Each row below is a small network's average activation on inputs in which a field has the value named, seen along a few directions.
Values that are neighbours, or in one group, have similar rows; names and order tell nothing.
In the rows, zero is written as 500.
Strong random noise was added to every row along 2 fixed directions; ignore it. To show where, here is one row again and again, with new noise each time:
[627 391 430 361 509 494 457 437 276 636 593 411 342 610]
[711 456 550 409 533 458 347 442 369 502 491 418 436 476]
[448 578 651 582 621 530 315 561 555 453 521 525 634 367]
[454 457 474 459 560 543 453 510 377 625 626 476 450 563]


NAS, 9 values:
kuvir: [709 481 406 484 315 485 435 423 406 493 409 545 407 647]
nulep: [548 353 389 321 477 441 735 449 407 577 521 331 382 528]
kul: [600 424 362 420 452 533 498 473 360 613 473 454 360 716]
zove: [351 565 553 564 529 482 644 567 702 400 461 582 592 373]
fud: [806 529 530 428 299 294 634 330 498 313 321 439 403 480]
lisi: [486 459 431 493 436 532 577 497 542 491 523 505 433 494]
fadur: [975 436 446 358 282 312 504 288 368 396 332 545 315 567]
tige: [466 438 447 464 556 557 439 495 397 603 570 419 469 574]
per: [397 540 575 557 625 533 471 584 637 445 440 451 630 377]
The values of NAS form a 3 by 3 grid.
Question: List every value one step from per, in the order listed.
Answer: nulep, lisi, tige
Question: List every value one step from fud, in the order listed.
Answer: zove, fadur
Each value of NAS is a pair of two hidden parts, and every pair occurs once (3 first parts, 3 second parts).
Question: fud and fadur share the first part; fud and nulep share the second. Which value has the first part of nulep and the second part of fadur?
Answer: per

LOSO, 9 values:
sabo: [751 332 386 308 543 492 569 462 439 537 414 319 342 460]
vam: [477 543 572 625 522 612 224 578 556 470 482 534 670 416]
gulit: [396 594 507 637 518 542 553 597 712 443 405 729 662 429]
dites: [554 548 701 473 637 404 404 498 513 413 449 352 686 278]
migiz: [972 428 593 332 418 359 187 308 267 375 379 356 307 570]
sif: [561 513 427 570 530 592 386 486 417 589 520 490 438 570]
kuroz: [595 456 640 347 530 416 550 560 479 451 523 391 406 428]
vitag: [661 541 459 469 263 353 609 346 494 359 339 466 443 600]
maziv: [594 484 446 477 399 389 647 362 507 435 482 601 405 482]
The values of LOSO form 3 separate groups.
Question: Which other values are in the same group as dites? Give them in the order they are listed.
Answer: sabo, kuroz
Question: Which other values are in the same group as migiz? Give them in the order they are listed.
Answer: vam, sif
